These are the activations of a small neural network, seen along a few directions. Each row is one input.
In each table, some parts of the input vary, and every possible input appears once, in random order.
A made-up example of a description, with smaller parts first: one of 4 places along a line, together with either a single point or one of 11 places around a ring or (one of 3 separate values, together with one of 5 places around a ring).
Shared parts are said once, and a part with two or three values counts as separate values.
In the rows, 128 means zero.

Other details of the inputs shift rows strongly along two fixed directions, in all tables alike. That doesn't count.

Table:
x1: [141 139 161 146 129 116 133 122 148 143 136 107 145 135 135 120]
x2: [130 125 120 121 129 133 126 131 117 132 130 125 111 133 134 122]
x3: [150 156 161 138 139 116 130 125 148 127 130 118 145 128 125 124]
x4: [125 131 119 123 128 136 126 137 124 114 124 133 123 122 134 133]
x5: [127 126 118 117 135 125 130 124 124 121 125 140 120 128 128 132]
x6: [122 119 121 120 129 129 130 114 123 124 128 135 122 130 126 134]
x7: [130 122 116 118 135 133 132 120 123 129 133 135 120 127 127 127]
x8: [110 128 122 114 118 129 141 147 123 123 138 131 123 120 109 133]
x9: [123 117 122 121 122 127 128 122 121 124 130 133 120 136 137 130]
x10: [139 148 159 146 139 119 135 117 147 146 134 108 142 133 124 125]
x11: [121 116 125 124 120 125 128 123 117 126 128 127 119 131 137 133]
x12: [115 122 116 129 128 139 131 129 123 132 126 121 122 127 132 134]
x13: [128 120 124 118 131 134 128 124 119 133 132 126 119 120 125 135]
x14: [139 149 164 146 130 110 130 127 142 132 131 113 151 136 137 124]
x15: [147 148 152 142 130 129 134 130 161 138 133 111 145 127 129 120]
x16: [128 129 120 118 138 128 130 125 117 115 126 139 124 129 129 132]
x17: [130 122 118 118 131 130 131 119 125 123 129 138 119 129 126 132]
x18: [146 151 166 140 138 116 129 127 145 131 130 115 147 126 124 130]
x19: [104 130 118 117 119 129 146 138 126 121 138 138 129 127 113 129]
x20: [140 143 160 143 136 119 135 114 150 143 136 110 146 128 125 125]
x21: [152 149 159 137 133 118 132 119 155 134 133 117 139 128 122 125]
x22: [132 120 120 119 125 132 127 129 120 129 131 127 115 128 135 122]
x23: [118 123 124 121 130 122 129 121 118 124 124 131 122 123 129 137]
x24: [151 145 158 141 128 115 133 123 155 135 134 120 143 141 134 118]
x25: [125 120 122 123 121 138 128 133 127 125 125 127 120 121 130 139]
x26: [122 127 114 122 128 133 130 134 131 119 123 139 123 127 135 132]
x27: [128 128 120 119 130 125 127 132 115 117 128 137 123 135 140 128]
x28: [126 128 113 124 129 142 129 134 127 129 126 125 116 126 130 128]
x29: [124 128 117 121 125 133 127 136 130 119 122 133 119 122 133 133]
x30: [128 123 116 123 132 132 129 129 119 131 131 130 114 139 135 121]
x31: [116 123 113 127 130 141 130 127 126 130 127 127 123 133 132 130]
x32: [130 128 118 120 136 134 127 125 119 132 131 128 113 126 124 128]
x33: [135 152 157 148 133 123 133 129 156 127 129 120 155 134 134 127]
x34: [126 121 111 123 129 141 132 130 131 126 130 132 124 127 133 127]
x35: [123 153 158 141 122 114 149 137 154 134 143 116 152 127 110 124]
x36: [117 118 116 127 125 138 131 127 125 129 129 123 126 122 134 134]
x37: [122 115 119 122 127 130 129 123 120 129 133 129 122 135 138 125]
x38: [123 130 116 124 131 136 129 135 125 114 125 139 127 128 135 132]
x39: [130 118 117 120 129 131 130 127 121 129 133 132 119 134 137 122]
x40: [128 124 117 122 121 138 128 131 131 121 125 131 119 123 131 133]
x41: [119 118 122 128 128 129 127 126 114 134 130 121 117 134 135 127]
x42: [120 125 122 121 128 124 126 128 114 118 128 134 127 136 140 131]
x43: [156  87  97 197  92 113  38 131 101 149  84 161 177 108  45  62]
x44: [127 124 123 121 135 134 127 126 116 136 130 124 115 124 123 134]
x45: [129 115 126 120 124 132 127 131 116 133 130 124 118 126 135 128]
x46: [124 126 110 126 132 142 131 132 128 129 127 130 120 132 131 126]
x47: [118 121 124 122 123 120 127 128 116 125 125 129 121 130 140 134]
x48: [129 120 127 117 127 130 127 123 120 127 128 129 117 121 124 139]
x49: [129 128 121 115 132 125 127 127 122 121 125 135 116 122 127 133]
x50: [114 124 117 124 126 132 129 130 129 120 123 136 126 128 136 135]
x51: [119 123 121 118 133 124 129 120 122 122 124 137 123 129 129 135]
x52: [118 125 125 122 133 125 129 122 112 118 125 131 126 124 130 137]
x53: [151 149 157 138 137 121 133 120 154 140 137 114 141 127 123 120]
x54: [120 123 118 123 137 133 130 118 119 133 130 130 119 133 126 129]
x55: [128 126 115 121 138 134 130 122 121 132 131 133 116 132 125 127]
x56: [122 127 124 124 127 136 126 140 120 117 124 130 125 120 133 139]
x57: [112 132 115 115 121 129 146 142 128 119 137 141 125 126 111 125]
x58: [119 121 121 120 126 121 126 127 120 123 126 135 123 136 139 131]
x59: [149 151 160 138 128 110 129 131 152 134 129 117 141 134 134 119]
x60: [147 144 163 144 133 121 131 131 146 147 133 106 138 136 130 120]
x61: [126 125 129 119 126 126 124 136 110 121 125 129 122 128 137 134]
x62: [121 124 122 123 124 133 127 139 126 123 122 130 121 120 132 139]
x63: [126 122 127 118 123 123 125 135 116 126 124 130 118 127 136 134]
x64: [141 144 163 143 132 115 135 113 151 138 132 113 145 129 125 130]
x65: [114 133 117 113 119 129 142 145 127 119 138 135 122 121 109 126]
x66: [118 120 117 125 123 137 130 125 130 122 126 133 125 129 134 135]
x67: [129 117 128 119 120 128 126 130 117 128 127 128 116 128 134 133]
x68: [114 126 121 128 127 133 129 132 119 117 124 130 129 123 137 139]
x69: [122 119 119 120 134 133 131 115 122 130 132 132 123 128 128 130]
x70: [118 118 114 125 127 140 131 126 129 127 130 129 127 128 134 130]
x71: [120 119 119 125 130 131 127 125 118 132 131 127 117 140 135 124]
x72: [126 124 126 117 131 125 126 129 119 125 124 131 119 120 126 139]
x73: [144 143 157 144 130 129 133 132 158 142 133 107 147 125 128 126]
x74: [126 123 114 123 124 138 131 129 132 121 126 136 122 128 133 132]
x75: [119 126 123 119 136 128 129 121 115 116 125 137 127 130 130 134]
x76: [143 148 156 146 133 130 133 134 155 145 130 105 143 130 126 126]
x77: [153  95  98 197  98 111  35 137  94 142  82 163 183 109  47  63]
x78: [113 123 119 127 124 130 130 131 125 122 123 130 125 122 136 139]
x79: [117 119 119 128 120 135 131 126 126 124 126 127 124 123 134 139]
x80: [148 149 157 140 131 110 131 129 154 134 130 122 145 140 135 118]
Description of these inputs: one of 5 places around a ring, together with either a single point or (one of 3 separate values, together with one of 5 places along a line).
Changing only the place on the ring of 5 turns x67 into x11. The same change can be made to x72. Which row results?
Answer: x23
Changing only the place on the ring of 5 turns x62 into x50. The same change can be made to x73. Which row results?
Answer: x70
Change only the place on the line of 5 in x34. List by row number the other rows that result.
Answer: x26, x38, x46, x74
Change only the place on the ring of 5 in x19. List by row number the other rows that result.
Answer: x8, x35, x57, x65
Change only the choice among 3 separate values in x14. List by row number the other rows that result.
Answer: x52, x68

Table:
x81: [145 131 150 138 138 127 128 114 141 150 133 106 134 129 133 128]
x82: [151 142 150 138 140 116 121 114 141 126 123 125 139 141 141 126]
x83: [137 146 143 139 124 128 134 142 158 127 128 124 141 123 129 128]
x84: [139 147 141 137 125 132 138 139 158 131 129 120 135 125 121 124]
x85: [129 113 106 114 137 135 119 118 114 118 123 141 111 137 149 132]
x86: [113 121 114 108 124 133 132 140 109 111 129 137 119 117 126 137]
x87: [144 133 151 142 128 122 121 127 142 140 130 115 136 144 148 118]
x88: [116 122 113 106 121 131 131 144 116 113 124 138 113 114 125 140]
x89: [149 132 150 135 131 119 128 124 138 148 136 111 131 140 138 116]
x90: [154 139 146 131 144 121 128 111 143 140 133 124 133 137 134 118]
x91: [108 119 106 111 129 138 139 134 116 126 133 138 115 129 119 135]
x92: [113 120 104 117 124 143 133 141 118 113 129 139 120 121 134 135]
x93: [151  65  77 222  95 126  11 120  88 166  68 159 189  99  27  52]
x94: [146 135 147 141 129 123 126 123 142 144 131 109 132 142 142 113]
x95: [124 112 115 117 121 129 119 128 102 122 122 131 109 137 151 133]
x96: [153 144 150 133 144 114 127 110 137 135 132 124 130 135 133 120]
x97: [125 109 119 113 124 124 122 128  98 125 125 132 107 133 144 132]
x98: [104 117 102 117 122 139 141 126 122 119 132 137 117 128 126 133]
x99: [104 119 110 111 122 128 138 125 113 118 135 138 116 125 118 136]
x100: [114 125 111 109 125 136 134 137 110 115 134 135 113 119 119 135]
x101: [130 116 103 113 139 138 122 113 114 123 124 138 107 134 143 125]
x102: [107 114 107 111 123 136 142 126 118 123 137 139 117 128 120 135]
x103: [144 135 154 141 137 121 126 113 135 145 131 106 131 126 130 130]
x104: [123 139 143 143 125 122 139 127 154 128 134 126 149 132 128 126]
x105: [104 121 113 110 128 128 134 137 110 117 127 139 120 123 124 138]
x106: [123 143 146 140 123 115 137 126 148 124 131 125 151 129 127 129]
x107: [141 130 151 147 133 130 120 117 145 142 125 110 140 132 142 130]
x108: [103 116 114 110 121 125 137 128 112 114 130 140 122 123 125 138]
x109: [137 149 146 136 122 122 132 142 152 123 125 122 142 121 127 131]
x110: [114 122 102 116 125 147 137 137 118 116 131 135 115 123 127 131]
x111: [138 150 149 130 126 122 135 138 150 130 133 120 133 121 114 127]
x112: [105 124 110 111 128 131 135 133 111 121 132 136 113 125 118 136]
x113: [117 120 107 109 125 144 137 138 115 120 135 136 115 123 120 133]
x114: [120 120 107 107 122 142 135 141 122 123 130 138 108 119 119 136]
x115: [124 149 146 139 129 118 135 135 145 127 128 123 148 130 127 130]
x116: [147 138 154 136 130 112 127 122 132 142 135 111 128 137 136 117]
x117: [124 145 142 143 131 125 137 136 151 131 131 125 147 132 128 126]
x118: [143 132 159 142 135 119 124 117 134 141 125 111 137 127 134 133]
x119: [141 134 156 146 132 124 121 117 138 138 122 111 139 131 140 134]
x120: [112 124 108 114 122 136 131 140 112 108 126 137 121 119 133 138]
x121: [132 115 115 110 138 125 121 117 103 117 122 143 109 132 140 135]
x122: [126 146 140 142 132 128 141 132 151 134 133 120 142 134 121 123]
Changing only one part turns x89 into x94. The same change can be made to x102. Which row results?
Answer: x98
What is each input in this table made of?
Answer: one of 6 places around a ring, together with either one of 3 separate values or one of 4 places along a line
Which other rows agree with x99 in the place on the ring of 6? List them by row number.
Answer: x96, x100, x103, x111, x112, x116
Change only the choice among 3 separate values in x107. List by row number the other rows that result.
Answer: x85, x87
Start at x106 and move only the place on the line of 4, one step at a time. The first step leads to x115. Which rows follow, in order?
Answer: x120, x109
Change only the choice among 3 separate values in x94. List by row number the other rows that result.
Answer: x93, x101

Table:
x123: [138 126 134 138 130 124 124 112 139 130 126 130 139 139 141 125]
x124: [119  73  54 123 112 152  85 137  67 131 110 154  99 113 104 107]
x125: [122 136 130 135 124 122 137 131 147 126 131 133 141 137 122 120]
x126: [100  69  68 132 112 137  81 123  53 120  97 154 113 113 111 126]
x127: [113 136 145 143 124 120 128 132 129 125 126 121 145 122 124 137]
x128: [153 134 131 133 138 137 121 123 140 143 131 117 120 124 122 121]
x129: [129 133 134 136 116 138 129 140 149 128 126 122 140 119 127 129]
x130: [107 153 150  57 159 154 206 129 144 109 161  88  62 149 240 199]
x131: [122 137 134 142 123 138 125 144 144 128 120 118 143 122 134 131]
x132: [123 134 130 137 124 125 134 126 148 119 129 134 147 131 127 126]
x133: [128 139 140 127 134 120 137 126 133 134 134 127 136 118  99 132]
x134: [140 143 129 131 129 142 135 137 148 133 131 124 129 118 108 124]
x135: [126 139 130 133 132 126 139 131 142 127 137 135 141 136 115 114]
x136: [145 136 130 130 145 126 126 108 139 136 131 133 128 136 124 117]
x137: [ 94  77  62 117 108 135  97 140  59 123 115 164 115 107  78 118]
x138: [116 139 129 144 129 126 128 130 143 119 124 130 150 134 133 128]
x139: [132 125 147 134 125 113 125 118 123 142 129 116 130 131 126 125]
x140: [119 132 145 135 119 118 132 128 134 126 131 125 143 119 118 136]
x141: [146 155 144 122 125 100 121 147 129  97 116 146 141 120 130 126]
x142: [132 142 128 130 139 129 139 123 148 126 132 139 137 129 108 120]
x143: [136 129 133 137 130 120 126 115 137 137 129 129 132 143 136 117]
x144: [135 139 131 134 122 139 135 145 142 134 135 119 132 126 114 118]
x145: [ 77  90  82  39 135 154 170 117  68  94 144 132  41 128 194 191]
x146: [144 126 135 138 124 131 122 131 139 144 127 114 124 131 135 120]
x147: [142 131 143 127 140 118 124 111 125 142 131 119 127 125 113 126]
x148: [133 130 133 146 135 126 120 116 132 130 121 126 143 143 146 127]
x149: [136 129 146 129 133 116 126 118 119 143 135 115 130 132 121 119]
x150: [144 122 137 139 126 134 120 128 141 138 124 117 131 125 141 128]
x151: [129 135 132 136 115 135 133 145 147 134 129 119 132 125 121 123]
x152: [140 133 132 134 138 124 127 115 132 138 135 129 132 143 130 109]
x153: [118 133 144 133 119 114 135 134 132 134 134 123 138 124 112 131]
x154: [159 143 153 122 133 104 107 135 121 108 115 142 130 135 141 127]
Changing only one part turns x142 into x136. The same change can be made to x132. Which row results?
Answer: x123
What is each input in this table made of?
Answer: one of 2 separate values, together with either a single point or (one of 3 separate values, together with one of 5 places along a line)
Change only the choice among 3 separate values in x130. List by row number the other rows that result.
Answer: x126, x148
Start at x131 and move only the place on the line of 5, one step at a time. The first step leads to x129. Which rows follow, in order?
Answer: x151, x144, x134
